Each row below holds a small network's activations on one input, seen along a few directions.
Each table varies a few parts of the input and shows all the possible inputs, shuffled.
Descriptions start from the smaller parts, as in this example, which fits no table here: one of 2 separate values, together with either a single point or one of 11 places around a ring or (one of 5 places around a ring, together with one of 6 places along a line).
Shared parts are said once, and a part with two or three values counts as separate values.
(in the rows, 128 means zero)

Other details of the inputs shift rows strongly along two fixed directions, in all tables alike. That doesn't count.

Rows:
row 1: [119 107 151  84 110 145 122 120 122  59 121]
row 2: [151 140 112 128 123 138 124 104 101 196 144]
row 3: [153 124 105 160 110 142 164 143 117  74 151]
row 4: [108  91 130 106 153 130 118 127 113  78 120]
row 5: [148 181 106 168 119 143 141 121 131 188 165]
row 6: [106 110 138  88 145 133 156 143 131  80 105]
row 7: [ 98 103 129 100 147 123 125 137 117  71 132]
row 8: [148 108 121 119 127 168 153 130  90  83 162]
row 9: [ 69  90 167 109 146  99  92 130 172  93  86]
row 10: [131 124 155 104 118 134 145 148 145  62  99]
row 11: [166 116 101 126 139 164 176 133  95 109 149]
row 12: [151 119  91 158 124 149 170 146 105  82 189]
row 13: [120 131 130 144 157 106 110 124 144 168  95]
row 14: [ 73 125 161 122 150  85  53 108 184 175  87]
row 15: [ 94 122 182  90 136 110 113 148 165 102  79]
row 16: [110 147 148 140 132 127 110 118 156 170 109]
row 17: [ 86  88 170  73 141 120 111 127 135  98  83]
row 18: [131 148 132 140 121 100 115 129 150 153  99]
row 19: [114  99 159 104 111 135 130 137 143  68 135]
row 20: [153 115 101 127 110 150 145 126  89  74 159]
row 21: [ 90 164 174 118 107  93  63 103 194 191  74]
row 22: [155 120  93 134 115 153 153 143  77  87 180]
row 23: [153 114  91 126 114 142 161 146  76 106 162]
row 24: [118 124 136 133 107 107  96 106 160 141 124]
row 25: [ 93 110 134 127 153 120 141 150 144  68 116]
row 26: [177 182 142 219  93 123 136  85 136 178 188]
row 27: [103 100 139  80 133 135 142 141 114  81 122]
row 28: [157 150 117 162 115 147 123 111 128 180 170]
row 29: [154 122 119 148 135 166 166 137 115  96 154]
row 30: [108 150 127 138 148 101 118 134 148 166 107]
row 31: [171 166  94 155 125 146 142 114 108 214 146]
row 32: [117 151 151 130 114 120 108 125 159 164 120]
row 33: [114 141 150 100 112 122  90 113 131 158 129]
row 34: [143 102 103 132 139 151 148 132  87  86 158]
row 35: [158 124  94 130 128 139 168 156 100  97 138]
row 36: [161 143  90 158 146 126 128 116 109 198 128]
row 37: [145 109 104 162 149 148 160 146 110  87 148]
row 38: [114 146 172 185 126  78  96  93 175 142 130]
row 39: [109 163 142 127 136 114 121 127 155 175 108]
row 40: [113  91 129  92 119 119 129 132 113  73 105]
row 41: [105 144 150 123 124 118 101 119 160 155 136]
row 42: [131 118 142  87 119 135 145 141 139  69  93]
row 43: [147 119 104 158 117 144 167 157 109  80 161]
row 44: [169 146  91 175  99 138 135 126 114 167 190]
row 45: [ 71  99 165 115 158 102 102 138 170  97  72]
row 46: [108  82 128 100 145 123 134 137 106  82 108]
row 47: [163 131  93 131 120 135 161 141 107 100 128]
row 48: [163 169  96 170 120 121 138 138 122 190 147]
row 49: [113 141 140  98 108 115  98 119 128 181 116]
row 50: [122 157 140 109 123 115 109 129 148 182 100]
row 51: [111 100 136 125 158 122 145 150 133  77  95]
row 52: [148 160  87 150 138 121 138 127 111 191 137]
row 53: [ 98  91 125  92 145 118 138 141 110  79 117]
row 54: [122 134 120 132 150 108 109 127 134 179  94]
row 55: [115 111 125 113 146 108 100 114 117 163 107]
row 56: [153 115 119 150 116 167 158 136 114  93 170]
row 57: [164 167 109 166 124 142 144 121 119 197 141]
row 58: [123 139 153 122  94 118  94 100 163 155 124]
row 59: [157 166 100 143 112 151 129 116  96 182 183]
row 60: [121 102 151 110 151 140 148 146 133  78 102]
row 61: [153 144 114 136 122 151 118 102 105 175 161]
row 62: [ 94 148 160  87 106  98  63  99 157 194  76]
Each input here is: one of 2 separate values, together with either a single point or (one of 5 places along a line, together with one of 6 places around a ring).
Question: Changing only the choice among 2 separate values turns row 23 into row 49. The same change can be made to row 45. Which row results?
Answer: row 16
Question: Which other rows does row 4 become when the place on the line of 5 takes its other values? List them by row number.
Answer: row 7, row 20, row 22, row 34
Question: Which other rows does row 11 become when the place on the ring of 6 takes its other values? List them by row number.
Answer: row 2, row 28, row 29, row 60, row 61

Rows:
row 63: [178 100 104 163 112 194 200 147  84  15 213]
row 64: [ 83 104 142  95 166 101 120 158 153 105  69]
row 65: [134 161 106 124 112 136  99 105  93 237 164]
row 66: [ 93  95 150  86 150 103 103 124 133 100  69]
row 67: [ 89 121 180  91 139 126 126 135 166  97  80]
row 68: [176  87  90 138 146 188 210 154  56  29 181]
row 69: [ 85  87 155  90 135 102  94 119 143  91  95]
row 70: [210 141  79 154  99 180 216 149  74  89 180]
row 71: [156 167 117 167  90 120  99  94 133 204 154]
row 72: [151 180 104 171 123 120 135 124 139 211 128]
row 73: [138 158  91 180 134 103  99 102 126 228 161]
row 74: [ 95 102 150  75 143 113 114 145 145 106  60]
row 75: [ 80  97 143 103 171  92 108 135 140  96  77]
row 76: [ 85 120 172 120 138  94 108 139 181  82  89]
row 77: [165 178 125 163  87 118 115 111 140 198 146]
row 78: [149 172 107 150 131 138 117 120 126 243 130]
row 79: [143 162 108 169 124 126  96  91 127 239 169]
row 80: [ 77 100 164 127 140  98  98 129 168  80  99]
row 81: [181 116 116 154 112 187 212 157  95  15 201]
row 82: [ 89 113 156  42 107 121  91 122 138  95  95]
Question: What do these inputs look like to the network?
Answer: either one of 2 separate values or (one of 3 separate values, together with one of 6 places around a ring)
Question: Which other rows belong to the same alternative as row 65? List them by row number.
Answer: row 82
Question: A walk changes only the place on the ring of 6. It starts at row 72 and steps to row 64. List the rest of the walk in order.
Answer: row 75, row 73, row 80, row 76

Rows:
row 83: [123 129 133 107 117 122 116 126 130 138 113]
row 84: [163 139  94 159 119 151 148 120  94 155 180]
row 85: [162 167 110 150 103 140 133 119 125 182 147]
row 86: [118 108 141 110 137 123 141 148 145  72 100]
row 87: [106 138 143 104 134 113 101 124 142 172  98]
row 88: [117 123 138 119 119 121 103 114 134 137 126]
row 89: [160 146 106 167 120 148 150 127 110 148 178]
row 90: [119 127 131 106 124 122 107 118 127 137 121]
row 91: [112 139 149 138 134 101 102 121 162 155  99]
row 92: [108  92 162 105 144 141 151 148 136  38 116]
row 93: [105 126 137 131 133  97  92 112 147 159 105]
row 94: [109 107 136 103 138 113 128 141 132  92  92]
row 95: [162 163 117 164 106 140 129 114 124 173 158]
row 96: [147 108 116 140 118 156 168 145 105  49 170]
row 97: [107 146 150 114 131 115 109 122 156 166  99]
row 98: [148 107 108 151 127 145 172 148 107  55 161]
row 99: [165 140  84 154 126 137 148 126  93 149 158]
row 100: [104  97 142  91 145 133 132 137 120  80 113]
row 101: [ 98 129 135 119 157 116 102 124 141 176  97]
Question: What do these inputs look like to the network?
Answer: either a single point or (one of 3 separate values, together with one of 6 places around a ring)
Question: Which other rows does row 83 become when the place on the ring of 6 takes its other values? List them by row number.
Answer: row 85, row 88, row 90, row 95, row 96
